These are the activations of a small neural network, seen along a few directions. Each row is one input.
Each table varies a few parts of the input and shows all the possible inputs, shuffled.
A made-up example of a description, with smaller parts first: one of 4 places along a line, together with either a single point or one of 11 places along a line or (one of 3 separate values, together with one of 8 places around a ring).
Shared parts are said once, and a part with two or three values counts as separate values.
In the rows, zero is written as 128.

Other details of the inputs vary at random and push rows far along two fixed directions, the same in every table; ignore that.

Table:
r1: [102 106 107 172 105  99 118 124 181  75  85]
r2: [183  90 100  99 132 166 133 107 128 115  98]
r3: [117  90 151 181 104 126 143 127 164  93 138]
r4: [155 126 109  88 149 160 136 115  90 147 116]
r5: [ 91 173 165 166 120 102 116 154  62 162 184]
r6: [148 144  96 118 152 137 119 108 145 138 113]
r7: [119 139 146 131 119 112 127 153 109 144 163]
r8: [163 115  81 111 149 147 115 101 163 126  99]
r9: [ 94  78 152 199  90  83 134 174 222  67 101]
r10: [117 162 163 108 137 123 135 126  75 176 192]
r11: [181 119 110  91 138 154 112 121  93 135 127]
r12: [ 74 162 167 172 114  96 121 165 106 140 146]
r13: [122  81 131 145 125 137 147 127 174  92 104]
r14: [115 111 115 186  89 104 109 116 155  86 122]
r15: [100 119 156 131 120 113 141 140 165 125 125]
r16: [140 176 122  64 158 160 138 121  50 180 131]
r17: [166 122 100  72 155 162 142 114 104 138  92]
r18: [195 126  78  89 150 165 107  88 130 142 121]
r19: [112 127 106 149 114 111 113 114 131 106 118]
r20: [ 73 159 145 209 112  91 120 137 174 125 131]
r21: [112 133 172 163 104 110 134 128 118 143 190]
r22: [101 172 171 120 133 112 141 134  81 174 191]
r23: [111 178 152 126 138 116 119 147  55 168 164]
r24: [ 98 146 156 141 132 127 149 132 105 140 156]
r25: [146  87 107  78 149 163 149 120 173 100  68]
r26: [178  81 111 106 120 141 123 133 162 101 115]
r27: [134 143  88  82 141 137 113 106 120 121  89]
r28: [137 120 124  87 134 130 128 151 147 125 106]
Description of these inputs: one of 4 places along a line, together with either one of 2 separate values or one of 5 places around a ring.
Changing only the place on the line of 4 turns r10 into r15. The same change can be made to r13. Which row results? -> r25
Which other rows does r1 become when the choice among 2 separate values takes its other values? List them by row number. -> r6

Table:
r29: [140  46  97  92 121 124 135 134 218  61  44]
r30: [161 122 145  83 146 127 116 157  99 149 150]
r31: [105 134 152 125 108  97 130 165 135 136 149]
r32: [146 149 117 116 144 152 119 100 104 162 116]
r33: [155 131 142 109 150 162 156 128  95 155 152]
r34: [149  69 116 110 114 151 139 137 144  77  78]
r35: [108 122  91 151 143 123 120 119 188  99  91]
r36: [198  97  78  66 124 157 100 111 146 103  73]
r37: [104 108 157 171 111 142 153 128 139 110 135]
r38: [ 83  98 157 175 109 101 151 125 201 102 122]
r39: [102 103 143 145 108 130 142 156 135  90  98]
r40: [185 137 122  59 156 168 141 133  41 166 159]
r41: [121 135 148 114 128 124 137 110 101 150 177]
r42: [167 188  84  45 165 150 110 110  79 161 127]
r43: [126  85 113  97 138 132 147 118 200 102  74]
r44: [166 154  93 102 131 129 107 107  99 132 149]
r45: [117 148 165 146 137 142 157 145 100 159 164]
r46: [ 54 147 174 178 111 101 151 132 132 121 138]
r47: [129 132 136  97 140 151 148  92 100 138 141]
r48: [110 173 108 137 157 134 117 104 109 154 160]
r49: [131 114 169 153 124 116 128 152 137 140 173]
r50: [106 162 127 165 143 119 133 109 106 160 142]
r51: [121 172 109 120 159 130 129 111  88 171 122]
r52: [125 165 136 142 117 137 119 111 131 153 141]
r53: [121 150 101 126 145 121 125 126 107 143 100]
r54: [ 75 178 161 195  97 100 116 139 141 143 147]
r55: [ 67 134 173 183 109 110 152 119 142 117 143]
r56: [128 163 141  76 143 130 140 136 112 177 158]
r57: [124 146 173 131 148 123 135 148 124 165 169]
r58: [146 116 118 150  95 123 105 125 147 109 122]
r59: [127 139 112 147 126 106 113 127  89 135 129]
r60: [ 83 169 113 156 138 108 113 137 122 128 139]
r61: [ 81 149 192 177 129  94 131 175 146 149 166]
r62: [123 141 139  92 127 130 130 118  64 133 146]
r63: [132  98 110  76 140 131 140 126 167 110  80]
r64: [146  53  93  75 139 149 144 114 201  59  20]
r65: [111 146 146 104 124 111 137 154 131 151 146]
r66: [133 165  95 111 146 125  99 119  73 142 158]
r67: [ 95 141 164 159 120 144 157 130 113 134 147]
r68: [158 100 105 137 129 151 118 100 153 121  89]
r69: [162  73 102  78 131 152 137 102 134  88  87]
r70: [160 176 100  86 135 128 100 116  71 147 156]
r71: [121 158 130 133 106 117 103 139 118 131 122]
r72: [116 143 130 149 116 112 105 139 105 130 104]
r73: [179 101 122  47 162 144 118 157 130 134 100]
r74: [130 182 126 141 134 123 116 102 103 156 179]
r75: [111 123 126 201 114 105 127 117 129 125 142]
r76: [126 163 140 155 111 130 114 109 120 155 161]
r77: [ 77 152 150 197 103  98 112 149 128 128 115]
r78: [103 169 140 155 130 124 117 124 103 159 126]
r79: [152  50 126 149 111 129 145 161 186  66  73]
r80: [136 133 131 161  97 126 112 115 141 127 145]
r81: [155 114 110  60 158 186 150 117 120 125  84]
r82: [173 128 115  41 138 140 125 133  95 155 148]
r83: [ 87 130 165 160 116 107 143 117 139 140 172]
r84: [137 119 116  61 142 145 133 118  95 118  96]
r85: [118 123  97 160 140 129 116 104 162 112 132]
r86: [175 114 137  77 165 154 131 128 126 157 145]
r87: [157 129 124  78 164 168 154 139 110 150 111]
r88: [112  96 103 175 115  98 122 142 170  88  69]
r89: [102  99 161 180  96 100 146 141 200 115 151]
r90: [156 105 112  66 138 139 132 109 112 131 134]
r91: [104 144 174 136 136 104 123 177 127 148 151]
r92: [120  81 122 127 120 149 151 146 174  77  60]
r93: [124 169 120 141 133 123 121 106 139 138 145]
r94: [127 139  97 144 134 120 102 118 110 119 152]
r95: [ 75 133 116 197 111  86 108 152 164  87 119]
r96: [100 104 152 162 105 119 144 113 136 102 140]
r97: [181  74  87 124 125 157 114  97 164 101  72]
r98: [133  99 119 166 102 113 102 134 143  98  90]
r99: [137 137 149 111 119 123 136 129 113 159 184]
r100: [104 135 131 168  96 108 112 144 175 107  96]
r101: [184 100 128  69 151 144 120 143 113 139 138]
r102: [ 91 176 136 175 120  96 120 129 148 129 140]
r103: [127 160 119 150 132 111 115 118  56 161 163]
r104: [129 175 111 116 128 112 106 131 101 134 140]
r105: [164 123 121  71 139 171 139 118  62 136 136]
r106: [141 151 115 144 120 122 112 107 124 126 161]
r107: [122 103 131 110 116 110 128 132 134 112 129]
r108: [ 87 137 126 209 112 101 110 120 145 111 170]
r109: [159  67 110  96 128 142 148 123 228 101  82]
r110: [151 123 128  88 145 149 141 160  92 134 118]
r111: [152 114 128  89 120 126 130 136 124 141 157]
r112: [104  93 150 175 114 117 153 176 178  90  91]
r113: [153  93 124 109 127 171 147 115 120 109 119]
r114: [122 111 110 180 129 119 132 108 156 119 113]
r115: [109 129 174 189 110 122 152 154 107 137 181]
r116: [161 137 111 117 129 139 102 111  75 147 131]
Describe the family of inputs behind these rows. -> one of 8 places around a ring, together with either one of 5 places around a ring or one of 6 places around a ring
Changing only the place on the ring of 8 turns r49 into r73. The same change can be made to r113. Which row results? -> r39
Changing only the place on the ring of 8 turns r52 into r80. The same change can be made to r48. Which row results? -> r108
Changing only the place on the ring of 8 turns r65 into r31. The same change can be made to r100. Which row results? -> r71
Which other rows does r47 become when the place on the ring of 6 takes its other values? List them by row number. -> r33, r37, r83, r86, r89
Which other rows does r95 become when the place on the ring of 5 takes its other values? List them by row number. -> r71, r72, r88, r104
Which other rows agree with r107 in the place on the ring of 8? List them by row number. -> r30, r34, r36, r59, r62, r66, r70, r79, r82, r98

Table:
r117: [127  84 123 137 112 124 131 153 165  83  69]
r118: [162 143  77  70 153 156 119  88 156 133  89]
r119: [ 93 149 128 209 104  87  97 129 159 123 134]
r120: [120  54 142 184 101 117 146 134 231  71 103]
r121: [126  80 146 150 114 115 140 148 196  96 118]
r122: [207  99  68  51 151 174 118  91 109 122  97]
r123: [ 68  97 167 232  73  81 128 172 181  71 111]
r124: [ 82  80 177 195  96 100 151 169 207  84 110]
r125: [132 171 139 107 130 129 115 137  50 161 170]
r126: [200 128  59  39 162 161 103  85 150 138  74]
r127: [175 102 112  64 156 175 148  97 122 140 121]
r128: [156 165 139  71 153 147 133 115  62 188 196]
r129: [164 137  60  86 172 160 120  93 132 130  81]
r130: [123 164 163  75 153 143 151 147  65 182 161]
r131: [236  41  62   8 168 187 135 102 194  98  57]
r132: [ 99 131 177 153 116 111 142 156 133 136 164]
r133: [155 135 110 115 126 131 111 116  94 136 151]
r134: [ 98 171 155 170 112 124 129 116  52 155 182]
r135: [170  73  91 123 116 130 112 125 177  80  89]
r136: [ 53 112 126 157 116  86 136 146 193  74  61]
r137: [ 62 111 130 245  94  89 131 132 236  74  92]
r138: [ 66 182 202 146 128 100 151 175  71 182 191]
r139: [145 138 116 120 127 144 122 104  77 140 146]
r140: [ 89 191 189 147 130 130 151 121  40 194 220]
r141: [ 64 189 182 171 109  88 127 174  53 162 178]
r142: [132 188  98 123 155 133 102 103  58 167 147]
r143: [151 137 119 108 128 130 109 130  93 135 145]
Describe the family of inputs behind these rows. -> either a single point or one of 6 places around a ring or (one of 2 separate values, together with one of 10 places along a line)
